These are the activations of a small neural network, seen along a few directions. Each row is one input.
Each table varies a few parts of the input and shows all the possible inputs, shuffled.
Descriptions start from the smaller parts, as in this example, which fits no table here: one of 2 separate values, together with either a single point or one of 11 places around a ring or (one of 4 places along a line, together with one of 5 places around a ring).
Shared parts are said once, and a part with two or three values counts as separate values.
In the rows, 128 means zero.

Other details of the inputs vary at random and push rows far along three fixed directions, the same in every table; ignore that.

A family of inputs:
r1: [153 115  89 118 125 148  92 141 169 172 140]
r2: [ 82 138 178 135 151  77 129 209 171 166 154]
r3: [ 84 139 173 121 140 102 124 191 131  99 127]
r4: [107 113 118 108 107 153  88 191 191 196 163]
r5: [170 114  89 124 116 152 130  55 127 131 112]
r6: [111 150 139 121 134 105 140  97  86  38  79]
r7: [103 106  85  73  93 204  53 124 100 119 113]
r8: [137 113  71 151 107 161 117 152 175 168 132]
r9: [ 96 144 161 121 126 112 150  86  56  60 107]
r10: [117 116 108 100 108 170  95 116 121 157 129]
r11: [159 120  97 115 115 161 117  74  91 109 107]
r12: [130 148 149 151 160  73 150 165 187 165 141]
r13: [117 147 145 128 135 106 144 118 102  60 101]
r14: [172 152 160 175 152  65 226  71 133 161 163]
r15: [160 110 111 118 115 166 129  68  85 152 134]
r16: [194 115  94 142 112 145 158  53 128 169 152]
r17: [116 112 107  99 104 169  98 116 124 155 130]
r18: [160 151 148 157 159  81 197  69 109 144 145]
r19: [107 143 162 123 125 116 158  91  61  50 109]
r20: [ 92 134 127 105 119 129  89 180 155  53  92]
r21: [ 98 136 175 138 162  78 128 214 169 158 158]
r22: [ 83 147 159 118 130 110 144 123 109  97 118]
r23: [156  94 117 126 118 148 107 162 166 206 171]
r24: [ 84 137 174 123 146  96 126 193 137 113 128]
r25: [195 118 111 148 138 136 165  53 124 204 175]
r26: [115 145 147 129 141 100 141 132 116  81 105]
r27: [104 147 124 168 142  99 162 153 153 118 111]
r28: [166 113 107 131 121 149 143  47  98 194 163]
r29: [ 96 141 165 130 129  99 146 138 113 109 138]
r30: [166 102 111 132 119 148 113 170 195 218 187]
r31: [140 110 124 159  77 201  84 114  81 109 108]
r32: [121 111 106  92  99 183  87  84  56  96 105]
r33: [153  99  73 103  94 179  67 158 174 154 134]
r34: [161 107  94 129 122 143 107 146 208 192 147]
r35: [113 134 166 134 134  99 149 145 114 100 136]
r36: [197 112 114 149 131 135 171  54 128 204 170]
r37: [130 113 107 100 116 163  73 180 140 132 119]
r38: [176 112  99 123 110 159 136  72 101 136 131]
r39: [112 148 163 130 148 102 163  88  69  84 119]
r40: [ 91 151 151 122 149  95 117 169 150  69  90]
r41: [ 91 120  86 135 131 147  70 244 208 167 125]
r42: [122 115  92  91 100 171  69 141 116  68  89]
r43: [108 132 164 127 139 103 140 136  95  90 118]
r44: [145 110  95  95 100 180  96  92  73  79  94]
r45: [ 96 151 153 127 155  90 119 190 152 101 122]
r46: [117 144 162 132 150 103 143 143 116 104 126]
r47: [140 151 122 190 151  85 212  70 127 141 119]
r48: [164 156 146 173 171  60 212  53 153 160 145]
r49: [ 79 151 130 155 148 102 133 189 152  99  94]
r50: [123 133 172 148 158  80 151 175 159 176 159]
r51: [117 110 108  84  98 189  71 132  75  47  95]
Each input here is: either a single point or (one of 5 places along a line, together with either a single point or one of 9 places along a line).
Start at r22 and move only the place on the line of 9, one step at a time. The first step leads to r9. Which rows follow, in order?
> r3, r23, r51, r38, r13, r42, r34
Which other rows does r28 become when the place on the line of 5 takes its other values? List them by row number.
> r2, r9, r29, r32

A family of inputs:
r52: [114 154 158 142 141 110 132 131 121 107 112]
r53: [124 120 127 110 133 131 128  89  98 122 128]
r54: [114 144 142 147 136 104 151  96 115 135 118]
r55: [144 132 125 153 130 110 167 129 176 188 173]
r56: [117 116 136 109 125 125 107 198 165 148 133]
r57: [102 140 139 129 137 122 137 139 111 115 137]
r58: [123 136 118 134 119 147 136 100  95 121 125]
r59: [163 116  65 107 139 150 111 112 138 134 101]
r60: [ 89 123 124 112 111 147  98 176 127  68  86]
r61: [ 91 123 136 123 133 135 102 190 136 120 111]
r62: [135 139 124 164 137 118 154 133 158 204 161]
r63: [129 133 122 120 128 140 139  99  91 118 133]
r64: [134 133 123 116 117 135 143  98  99 112 135]
r65: [138 131 130 128 127 146 120  94 105 117 124]
r66: [ 99 122 142 108 138 115  96 192 166 156 139]
r67: [ 65 152 185 137 153  63 145 232 174  86 111]
r68: [148 137 148 113 129 126 131  94  98 112 128]
r69: [ 72 155 169 151 149  76 152 198 157  86  98]
r70: [ 96 128 102 125 109 156  90 190 165 128 126]
r71: [113 145 149 141 149  92 160 157 154 145 156]
r72: [149 128 129 118 123 136 133  92 121 100 126]
r73: [ 82 118 117 103 108 145  71 196 169 110 112]
r74: [125 137 123 130 120 134 149  97 101 108 129]
r75: [ 98 150 168 114 136 114 114 150 106  64 103]
r76: [133 106  94 102  94 187  56 167 167 130 123]
r77: [148 130 135 179 149 102 156 135 157 195 160]
r78: [139 117 120  88 105 163  81 136 124 106 122]
r79: [141 127 114 151 118 139 132 102 105 110 112]
r80: [121 123 129 118 127 130 131  87  98 122 125]
r81: [112 145 148 119 133 112 140 138 107 113 136]
r82: [139 141  95 113 154 106 136  83 125 104 100]
r83: [116 156 180 142 158  83 159 122 120 107 133]
r84: [128 121 123 112 124 129 133  88 110 116 122]
r85: [157 128 133 177 136  96 167 133 178 181 161]
r86: [142 121 136 122 124 127 116 139 110 124 133]
r87: [141 115 116 120 120 139 145 101 115 110 114]
r88: [132 125 125 135 123 141 141 100  96 122 107]
r89: [133 124 141 101 130 138  97 145 128 128 139]
r90: [131 133 154 156 149  94 153 139 129 141 147]
r91: [114 121 121 148 122 127  95 214 192 149 134]
r92: [144 117 125 129 134 135 129 105  90 113 131]
r93: [130 128 121 140 124 143 139 100  96 124 101]
r94: [135 104 103 114 106 147 104 137 173 171 144]
r95: [145 122 142 153 150 103 167 134 157 201 159]
r96: [139 145 137 150 129 116 149 100 139 118 122]
r97: [171 122  71 122 143 137 109 112 134 122 112]
r98: [ 93 132 129 112 121 143  95 189 135 121 130]
r99: [136 109  82 121 100 182  93 143 150 171 146]
r100: [ 74 150 178 115 142  66 137 188 158  86 122]
r101: [116 145 161 165 152  87 161 132 112 110 129]
r102: [102 140 115 133 118 144 120 138 118 106 115]
r103: [141 137 136 131 125 140 126  92 104 115 118]
r104: [ 98 141 153 141 139 102 148 157 132 101 105]
r105: [113 131 124 133 128 132 130  87  99 122 113]
r106: [176  92  83 140 105 178  91 135 156 213 157]
r107: [128 104  93 123 102 182  57 179 137 144 117]
r108: [118 138 142 140 134 108 149  97 117 137 125]
r109: [153 120 131 131 125 114 162 115 144 153 140]
r110: [144 126 147 131 141  93 150 125 160 203 167]
r111: [158  93  76 119  97 178  92 108 164 209 150]
r112: [145 132 143 151 139  95 170 108 124 108 135]
r113: [126 136 133 117 131 128 145  99  86 115 141]
r114: [129 121 131 130 123 134 108 154 121 123 127]
r115: [135 117 127 119 137 137 141 101  91 119 120]
r116: [ 92 123 132 103 116 143  98 175 116  72  90]
r117: [130 130 119 148 123 116 148  99 153 156 131]
r118: [154 138 137 161 140 110 147 124 179 191 154]
r119: [131 126 114 140 119 143 141 100 107 118 100]
r120: [161 144  97 112 152 123 122  90 129  99 104]
r121: [142 135 156 146 141  86 158 139 138 135 148]
r122: [105 123  96 119 111 177  88 141 107 120 119]
r123: [136 124 133 122 134 131 146 102  92 117 114]
r124: [135 132 119 118 112 135 148  96 108 105 135]
r125: [101 132 145  91 128 144  76 172 114  73 105]
r126: [142 137 141 126 125 127 139  90 112 104 122]
r127: [144 145  83 118 149 126 138  95 117 102 111]
r128: [121 109 130 105 130 137 100 185 146 157 138]
r129: [152 123 122 159 126 123 144 117 137 151 140]
r130: [116 111  98  95 115 178  85 142 105 119 133]
r131: [152 106 112 104 112 158 114 115 108 149 126]
r132: [136 105 106 110 111 161  89 146 116 104 119]
r133: [134 124 132 108 127 140 103 144 143 121 131]
r134: [132 114 114 111 113 149 110 101 116 147 127]
r135: [137 122 128 123 130 130 151 100 102 109 113]
r136: [114 125 143 138 132 110 110 204 169 135 139]
r137: [127 125 128 118 124 118 147  85 117 105 122]
r138: [108 120 141 102 133 117 102 163 145 150 144]
r139: [129 132 116 124 121 135 150  97 109 100 131]
r140: [143 133 126 129 118 144 125  93 116 111 119]
r141: [187  97  91 104  96 177  94 111 167 186 160]
r142: [126 141 156 157 138  84 168 132 133  98 128]
r143: [138 139 127 166 135 103 174 129 177 187 168]
r144: [125 122 130 113 110 133 113 139 105  64 110]
r145: [115 129 130 130 129 127 135  86  99 119 120]
r146: [140 125 136 121 128 107 147 103 141 161 148]
r147: [149 117 128 122 126 134 125 106  89 117 134]
r148: [135 126 126 155 139 125 153 115 128 168 129]
r149: [159 135 147 152 139  97 162 124 187 181 165]
r150: [147 131 127 144 134 138 124 109 139 166 141]
r151: [112 136 154 132 139 108 148 139 111 111 111]
r152: [126 124 124 118 117 130 132  88 111 117 119]
r153: [106 128 115 127 123 152 108 151 124 135 137]
r154: [118 133 120 134 119 129 135  86 110 116 107]
r155: [146 123 130 131 131 130 134 104  90 109 124]
r156: [102 151 179 123 161  89 135 155 124  91 128]
What do these inputs look like to the network?
> one of 5 separate values, together with either a single point or (one of 4 places along a line, together with one of 5 places along a line)
The inputs of r114 and r98 match in every part but the choice among 5 separate values. If r97 is changed in the same way as r114 into r98, which row does it become?
> r127
The inputs of r112 and r139 match in every part but the choice among 5 separate values. If r142 is changed in the same way as r112 into r139, which row does it become?
> r55
The inputs of r150 and r77 match in every part but the choice among 5 separate values. If r140 is changed in the same way as r150 into r77, which row does it become?
> r129
Which other rows does r155 become when the choice among 5 separate values takes its other values? List them by row number.
> r63, r66, r123, r125
Start at r148 and move only the place on the line of 5, one step at a time. The first step leads to r61. Which rows follow, in order?
> r95, r115, r128
Which other rows does r68 become when the choice among 5 separate values takes its other values? List them by row number.
> r81, r86, r110, r131
Start at r69 and move only the place on the line of 5, one step at a time. The first step leads to r60. Which rows follow, in order?
> r67, r87, r109
